Each row below holds a small network's activations on one record, seen along a few directions.
Each row is followed by the record's values for the fields U, H, K, Z, Y, V, T, N.
A field that a record lacks is left out.
The largest differences between rows may come from other fields.
In the rows, 500 means zero.
Strong random noise was added to every row along 9 fixed directions; ignore it. To show where, here is one row again and again, with new noise each time:
[563 428 370 254 649 404 224 582 502 629 464 540 503 486 400 522 270 527
 488 261 608]
[469 329 561 566 493 335 419 423 510 512 283 545 480 593 442 448 416 580
 595 418 546]
[417 295 368 438 564 563 381 482 638 553 497 586 399 586 449 581 593 370
 370 516 651]
[404 415 478 480 433 564 491 492 452 528 287 590 724 487 425 543 563 426
 434 576 585]
[595 585 524 446 455 766 459 630 595 502 395 543 568 425 578 635 423 642
 253 617 608]
[372 638 359 531 399 435 439 351 626 449 615 293 322 579 635 376 598 534
 602 517 387]
[334 319 494 439 498 473 436 607 551 573 579 630 422 608 563 642 524 318
 432 402 631]
[374 475 530 456 479 395 409 561 502 516 222 563 783 428 397 486 453 540
 439 424 627]
[566 515 320 370 550 476 318 401 503 550 368 433 542 478 398 401 407 594
 542 447 506]
[718 655 511 443 460 607 414 483 404 508 439 352 498 440 513 623 338 504
 534 624 353]
[284 592 521 608 280 552 543 442 579 459 427 497 611 583 648 355 620 725
 494 569 507]

[461 400 548 615 446 526 544 441 562 449 347 545 480 556 528 394 551 698
 488 527 586] : <H:h21 K:k2 Z:z1 Y:y4 V:v1 T:t2>
[324 358 534 560 459 567 751 636 465 460 400 635 583 480 561 582 658 277
 426 514 654] : <H:h12 K:k1 V:v1 T:t2>
[626 559 401 508 536 481 488 341 471 499 485 401 473 460 445 420 535 500
 555 554 389] : <U:u1 H:h12 K:k2 Z:z1 Y:y2 V:v2 T:t2 N:n1>
[496 423 471 423 500 571 551 563 459 519 468 595 558 486 534 510 509 499
 505 424 576] : <U:u2 H:h21 K:k1 V:v1 T:t2 N:n3>
[601 392 515 467 501 596 646 573 367 535 397 619 513 537 561 501 374 552
 579 428 584] : <U:u2 H:h12 K:k1 V:v2 T:t2 N:n3>
[514 519 399 473 582 468 728 577 626 373 336 478 368 237 533 553 538 251
 308 417 659] : <H:h21 K:k1 V:v1 T:t1>
[504 646 412 467 458 551 646 443 444 452 581 369 480 403 587 469 565 363
 591 557 413] : <U:u2 H:h12 K:k2 Z:z2 Y:y1 V:v2 T:t1 N:n3>
[490 473 557 524 386 614 614 535 426 521 493 638 574 481 639 498 479 587
 539 467 504] : <U:u2 H:h12 K:k2 Z:z2 Y:y2 V:v1 T:t2 N:n3>
[629 559 720 584 569 511 400 620 666 364 345 448 525 386 477 580 401 750
 379 548 507] : <U:u1 H:h21 K:k1 V:v1 T:t2 N:n3>
[399 424 535 535 660 373 376 546 744 502 611 486 373 565 458 479 571 565
 377 402 616] : <U:u1 H:h12 K:k2 Z:z1 Y:y2 V:v2 T:t2 N:n3>
[534 735 430 582 420 545 528 384 510 401 428 268 543 425 530 358 561 650
 550 667 371] : <H:h12 K:k2 Z:z1 Y:y4 V:v1 T:t2>
[616 368 354 505 508 592 559 378 528 503 467 526 249 586 542 410 513 562
 541 491 550] : <H:h21 K:k1 V:v1 T:t2>
[512 332 502 477 510 665 643 562 464 541 620 690 419 529 584 606 587 278
 417 526 577] : <U:u1 H:h12 K:k2 Z:z2 Y:y2 V:v2 T:t2 N:n4>
[617 600 410 492 492 521 503 423 518 520 605 346 331 540 505 534 486 407
 513 595 396] : <U:u2 H:h12 K:k1 V:v1 T:t2 N:n4>
[361 507 689 581 431 404 525 605 448 529 638 469 499 631 517 656 488 338
 548 522 438] : <U:u2 H:h12 K:k1 V:v1 T:t1 N:n2>
[513 643 496 365 433 714 536 700 438 472 567 559 723 311 668 551 450 554
 450 435 488] : <U:u2 H:h12 K:k2 Z:z2 Y:y2 V:v1 T:t2 N:n3>
[456 346 613 602 452 581 618 499 438 539 652 581 384 696 561 484 599 488
 596 543 457] : <H:h12 K:k1 V:v1 T:t2>
[434 426 388 492 573 522 356 477 597 516 664 449 329 627 486 516 572 457
 499 533 530] : <H:h12 K:k2 Z:z1 Y:y4 V:v2 T:t2>
[558 513 489 408 550 423 249 517 459 545 512 469 615 429 354 622 414 399
 525 500 427] : <U:u2 H:h12 K:k2 Z:z2 Y:y2 V:v1 T:t2 N:n4>
[439 431 687 638 394 496 621 431 445 456 469 564 533 546 544 489 578 521
 592 569 450] : <U:u2 H:h21 K:k2 Z:z2 Y:y1 V:v2 T:t1 N:n3>
[623 497 371 405 496 543 517 504 430 526 484 468 387 443 572 600 346 403
 528 480 476] : <U:u2 H:h12 K:k2 Z:z1 Y:y4 V:v1 T:t2 N:n3>
[489 611 478 466 439 588 429 506 537 543 500 516 538 522 556 489 470 631
 392 546 502] : <U:u1 H:h21 K:k2 Z:z2 Y:y2 V:v2 T:t2 N:n2>
[311 651 569 584 329 269 542 430 410 503 576 345 580 605 555 365 520 512
 752 442 313] : <U:u2 H:h12 K:k1 V:v1 T:t2 N:n3>
[510 613 377 447 405 582 558 508 490 516 342 511 594 382 578 399 443 631
 454 469 556] : <H:h12 K:k2 Z:z2 Y:y2 V:v1 T:t2>
[352 486 520 529 370 718 542 473 548 580 548 686 701 611 442 486 705 565
 274 687 595] : <U:u2 H:h21 K:k1 V:v2 T:t1 N:n4>
[460 417 465 483 501 569 433 498 558 569 476 637 568 580 486 281 495 842
 443 421 617] : <H:h12 K:k2 Z:z1 Y:y4 V:v1 T:t2>
[602 384 700 509 377 548 525 578 196 592 434 658 542 657 627 618 224 570
 693 441 429] : <U:u2 H:h21 K:k2 Z:z2 Y:y2 V:v2 T:t2 N:n2>
[535 381 438 402 544 634 490 501 455 629 467 697 608 493 409 487 479 606
 371 511 606] : <U:u1 H:h12 K:k2 Z:z1 Y:y4 V:v1 T:t1 N:n3>
[420 579 574 516 554 322 515 586 538 489 398 476 598 393 429 475 455 490
 409 411 600] : <H:h12 K:k2 Z:z1 Y:y4 V:v2 T:t1>
[643 401 800 641 516 434 533 591 376 515 485 502 413 495 443 846 417 189
 483 626 402] : <H:h12 K:k2 Z:z1 Y:y2 V:v1 T:t2>
[589 482 304 509 523 551 450 332 542 456 244 420 529 430 410 395 491 646
 516 596 508] : <U:u2 H:h12 K:k2 Z:z1 Y:y4 V:v1 T:t2 N:n3>
[421 421 468 457 566 288 444 504 578 480 407 543 445 493 544 392 413 550
 556 255 586] : <U:u1 H:h21 K:k2 Z:z2 Y:y2 V:v2 T:t2 N:n3>
[456 460 597 568 515 407 316 474 515 541 628 448 494 687 374 569 541 474
 563 599 428] : <U:u2 H:h12 K:k1 V:v2 T:t2 N:n4>
[364 406 503 563 376 647 690 385 433 559 546 647 583 601 472 540 757 315
 426 694 494] : <U:u1 H:h21 K:k1 V:v2 T:t1 N:n3>
[612 426 452 514 638 497 350 380 575 485 537 390 375 537 391 468 553 509
 579 579 420] : <U:u1 H:h12 K:k2 Z:z2 Y:y2 V:v1 T:t2 N:n3>
[455 503 571 661 334 522 488 326 497 496 485 461 455 591 507 504 631 523
 548 700 369] : <H:h21 K:k2 Z:z2 Y:y2 V:v1 T:t2>
[398 672 486 474 468 619 472 532 543 497 674 466 582 520 507 431 624 585
 412 571 475] : <H:h21 K:k1 V:v2 T:t1>
[522 479 444 544 435 507 476 350 436 560 572 469 434 622 506 487 553 451
 607 603 405] : <U:u2 H:h12 K:k2 Z:z2 Y:y2 V:v2 T:t2 N:n4>

Here are new rows. What are their fields?
[428 214 413 445 624 517 463 585 540 533 259 694 619 483 364 491 504 494
 381 405 797] : <H:h12 K:k2 Z:z1 Y:y4 V:v1 T:t2>
[505 387 515 503 478 518 526 471 422 593 501 609 522 639 485 404 471 640
 584 459 506] : <U:u1 H:h12 K:k1 V:v1 T:t2 N:n3>
[717 544 476 413 610 496 493 438 351 527 340 462 625 369 365 424 349 546
 593 475 441] : <U:u1 H:h12 K:k2 Z:z2 Y:y2 V:v2 T:t1 N:n3>
[465 217 576 660 552 298 573 358 420 478 447 520 311 698 443 471 543 354
 766 473 437] : <U:u1 H:h12 K:k1 V:v2 T:t2 N:n3>
[457 420 353 398 618 516 458 492 542 619 472 622 575 530 327 349 526 589
 384 411 679] : <H:h12 K:k1 V:v2 T:t1>
[361 336 446 664 437 599 664 382 656 428 525 562 311 619 601 342 703 595
 470 563 595] : <H:h12 K:k2 Z:z1 Y:y4 V:v1 T:t1>
[409 356 613 467 510 512 472 628 409 609 573 659 571 619 465 700 499 350
 465 468 567] : <U:u2 H:h21 K:k1 V:v2 T:t2 N:n3>
[513 686 446 451 482 389 500 512 396 499 570 306 473 455 556 463 409 438
 643 425 391] : <H:h12 K:k2 Z:z1 Y:y4 V:v2 T:t2>
[700 458 726 462 548 474 349 597 414 536 451 558 549 390 413 781 304 427
 478 513 430] : <U:u2 H:h21 K:k2 Z:z2 Y:y2 V:v1 T:t2 N:n3>
[385 471 432 494 574 532 505 549 666 472 255 524 705 480 353 358 574 622
 323 503 744] : <U:u2 H:h12 K:k1 V:v2 T:t2 N:n2>
[552 492 502 547 472 408 547 385 432 494 629 380 250 566 579 513 445 383
 718 502 328] : <U:u2 H:h12 K:k2 Z:z2 Y:y1 V:v1 T:t1 N:n3>
[584 495 503 535 440 464 596 386 338 549 492 480 435 593 529 392 382 613
 731 447 373] : <U:u2 H:h12 K:k1 V:v1 T:t1 N:n3>
[446 453 521 539 458 467 463 487 515 452 548 516 468 547 608 433 500 657
 601 388 465] : <U:u2 H:h21 K:k2 Z:z1 Y:y2 V:v1 T:t2 N:n3>
[516 443 597 523 600 363 333 551 594 513 382 525 535 526 423 479 373 689
 481 416 579] : <U:u1 H:h12 K:k2 Z:z2 Y:y2 V:v2 T:t2 N:n3>
[611 500 248 412 533 656 561 384 444 552 385 541 568 460 397 432 521 473
 448 577 565] : <U:u2 H:h12 K:k1 V:v2 T:t1 N:n4>
[522 582 578 514 359 407 531 434 246 568 398 508 634 503 513 458 409 508
 668 487 358] : <H:h21 K:k2 Z:z2 Y:y2 V:v2 T:t2>
[509 523 647 638 524 392 443 490 680 427 467 385 421 527 452 494 509 626
 492 547 482] : <U:u2 H:h12 K:k1 V:v1 T:t2 N:n3>
[773 527 579 454 601 577 290 450 510 586 564 466 423 537 361 562 373 704
 469 585 392] : <U:u1 H:h21 K:k1 V:v1 T:t2 N:n3>
[476 406 430 540 589 423 433 381 628 491 505 486 414 597 467 237 523 823
 555 394 551] : <U:u1 H:h12 K:k2 Z:z1 Y:y4 V:v1 T:t2 N:n3>
